These are the activations of a small neural network, seen along a few directions. Each row is one input.
Each table varies a few parts of the input and shows all the possible inputs, shuffled.
Descriptions start from the smaller parts, as in this example, which fits no table here: one of 3 separate values, together with either a single point or one of 11 places along a line or (one of 5 places around a ring, together with one of 6 places along a line).
Shared parts are said once, and a part with two or three values counts as separate values.
In the rows, zero is written as 128.

Other details of the inputs vary at random and push rows far along three fixed directions, the same in every table; ignore that.

Rows:
R1: [160  99 133 109 139 123 137 130  73  90 177 129]
R2: [149 141 113 102 136 138 125 138  56 127 144  99]
R3: [148 127 213 147 100  98 150 120 134 127 163 100]
R4: [137  89  79 104 130 149 111 121 115 118 116 126]
R5: [131 142 201 140 103 100 142 117 127 146 160 103]
R6: [119 146 197 147 109 105 140 117 144 139 151 108]
R7: [119 147 170 135 101 113 166 136 142 173 152 108]
R8: [162 131 142 141 157 122 123 121  75  75 158 127]
R9: [130  94  77 109 123 155 113 123 116 115 120 122]
R10: [113 133 162 164 217  74 150 124 152  71  34 180]
R11: [123 108 163 142  87 117 153 144 164 163 149 125]
R12: [110 139  78 114 136 144  94 130 154 125  83 135]
R13: [139 153 110 131 149 131 145 139  66 123 165 122]
R14: [105 149  73 135 147 134 112 135 160 134 109 164]
R15: [ 94 129  82  90 128 186  94 106 144 149 112 152]
R16: [134 146 163 126  70 110 138 141 121 164 155  71]
R17: [106 110 148 142  83 132 145 142 188 165 138 133]
R18: [ 84 135 160 113 107 134 136 126 212 169  77 117]
R19: [ 97 128 124 147  77 144 125 133 222 174 113 142]
R20: [122 128 176 164 238  57 154 122 149  64  23 186]
R21: [160 129 106 135 122 135 116 129  72 104 147  92]
R22: [154 120  96 125 125 139 107 123 100 115 121 108]
R23: [145 153 102 142 151 110 129 143  86 122 153 137]
R24: [145 138 139 110 155 136 126 116  52 118 162 119]
R25: [110  89  42  75  95 199  92 119 159 131 131 163]
R26: [134 126  80 139 142 142 105 134 142 127 112 162]
Description of these inputs: one of 2 separate values, together with either a single point or (one of 3 separate values, together with one of 4 places along a line).
Q: Changing only the choice among 2 separate values turns R22 into R21. The same change can be made to R1. Which row results?
A: R25
Q: Which other rows does R16 become when the choice among 2 separate values takes its other values? List them by row number.
A: R12
Q: Which other rows does R2 become when the choice among 3 separate values takes its other values? List them by row number.
A: R7, R24

Rows:
R27: [133 122 125 140  76 138 137 137 132 148 168 114]
R28: [135 158 109 130 152 131 101 125  92 120 133 130]
R29: [119 109 116 142 141 113 133 132 171 127  92 159]
R30: [145 124 100 140 138 137 114 133 109 107 151 146]
R31: [130 110 149 114  84 134 141 131 126 146 139  89]
R32: [125 125 126 144 144 132 111 125 182 116 110 166]
R33: [132 153  99 129 146 131 117 132  94 119 125 124]
R34: [126 121 103 115 147 142 134 136 108 123 169 161]
R35: [136 147 100 123 138 126 128 141  99 133 115 125]
R36: [119 112 117 145 137 122 127 130 173 122  98 158]
R37: [116 110 114 143 137 117 133 131 173 125  95 157]
R38: [140 106 114 110 128 136 123 131 106 122 120 116]
R39: [116 119 168  97  90 141 146 118 119 149 161 118]
R40: [133 149  97 125 140 128 129 138  97 125 117 122]
R41: [137 114 119 114 137 139 116 119 104 107 128 115]
R42: [159 133 249 162 186  53 158 111 111  73 136 101]
R43: [111 152 146 120 105 144 149 127 114 177 159 120]
R44: [130 113 154 119  87 132 138 127 127 142 143  90]
R45: [116 113 131 115 137 138 108 105 171 120  94 136]
R46: [ 98 146 149 134  91 122 139 132 187 171 102 115]
R47: [131 154 103 130 148 133 109 127  94 120 131 127]
Q: Changing only one part turns R46 into R44. The same change can be made to R33. Which row results?
A: R41
Q: What do these inputs look like to the network?
A: one of 3 separate values, together with either a single point or one of 6 places along a line
Q: Which other rows does R38 become when the choice among 3 separate values takes its other values? List them by row number.
A: R29, R35
